Each row below is a small network's average activation on inputs in which a field has the value named, seen along a few directions.
Values that are neighbours, or in one group, have similar rows; names and order tell nothing.

Other fields shift rows strongly along one fixed direction, in all tables alike. That doesn't count.

Field VUGOZ:
lodu: [ 44  28  52 -31 -41 -10 -39   7  42 -17   4 -16 -28  -1  -4 -13   3 -58
 -31]
tig: [ 15   4  18   1  -3  -1  -7  -1  21  -3  -8   3   6   1 -11   0   7 -19
  -5]
pilaz: [-30 -46 -48   9  43  12  26 -10 -38  21   2  12  48  -3 -32  -3  16   7
  47]
kal: [ 18  26  23 -14 -31  -8 -23   0  19 -13  12 -17 -40  -4  20  -6  -8 -11
 -28]
keba: [ -1  18  -5 -10 -20  -6  -6   0  -6 -15  20 -11 -29   2  30  -3 -19   9
 -17]
lek: [-51 -38 -50  46  66  17  53  -1 -44  28 -29  35  55   7 -13  19   5  71
  44]
zopi: [  4   8  10   0 -14  -3  -4   5   6  -1  -1  -6 -12  -1  11   7  -3   2
 -10]
VUGOZ is arranged as a line.
Fewest steps between zopi and tig?
Answer: 2
Name the neighbours of keba, in listed order.
Answer: kal

Field ZIRU:
rem: [  1  19  14  11 -35 -10   0  14  10  -8   2 -14 -26  -1  28  24 -11  15
 -17]
fol: [-35 -24 -37  23  65  20  33  -6 -34  24 -26  34  30   2 -16 -10   3  64
  31]
kas: [-57 -44 -68  32  33  13  34  -7 -54  36   7  -9  14 -16  11  24   6  66
  38]
fatu: [ -6  -6 -28 -21  12  -1  -2  -5 -19 -14  19   1  12   2 -13 -28  -7 -13
  21]
gam: [ 23  -4  41 -10  -3   4 -16   2  26  17 -24   1  -5 -11 -26  -6  26 -24
  -6]
bazav: [ 32  15  28 -13 -28 -10 -18   0  28 -26  15  -5   2  11 -15  -5  -1 -61
 -13]
dotip: [ 44  66  58 -21 -46 -17 -30  16  50 -39  -5   3 -43  17  49  -2 -34 -13
 -65]
baz: [ 50  17  60 -12 -46 -15 -30   3  61 -14  -4 -12  -5  -2 -10   9  15 -74
 -28]
nada: [-51 -41 -68  12  49  16  29 -17 -69  23  16   2  21  -4  -8  -6   4  41
  39]
ZIRU is arranged as a ring.
Name the neighbours of bazav, in listed order.
Answer: fatu, baz
Name the neighbours of rem, in listed order.
Answer: kas, dotip
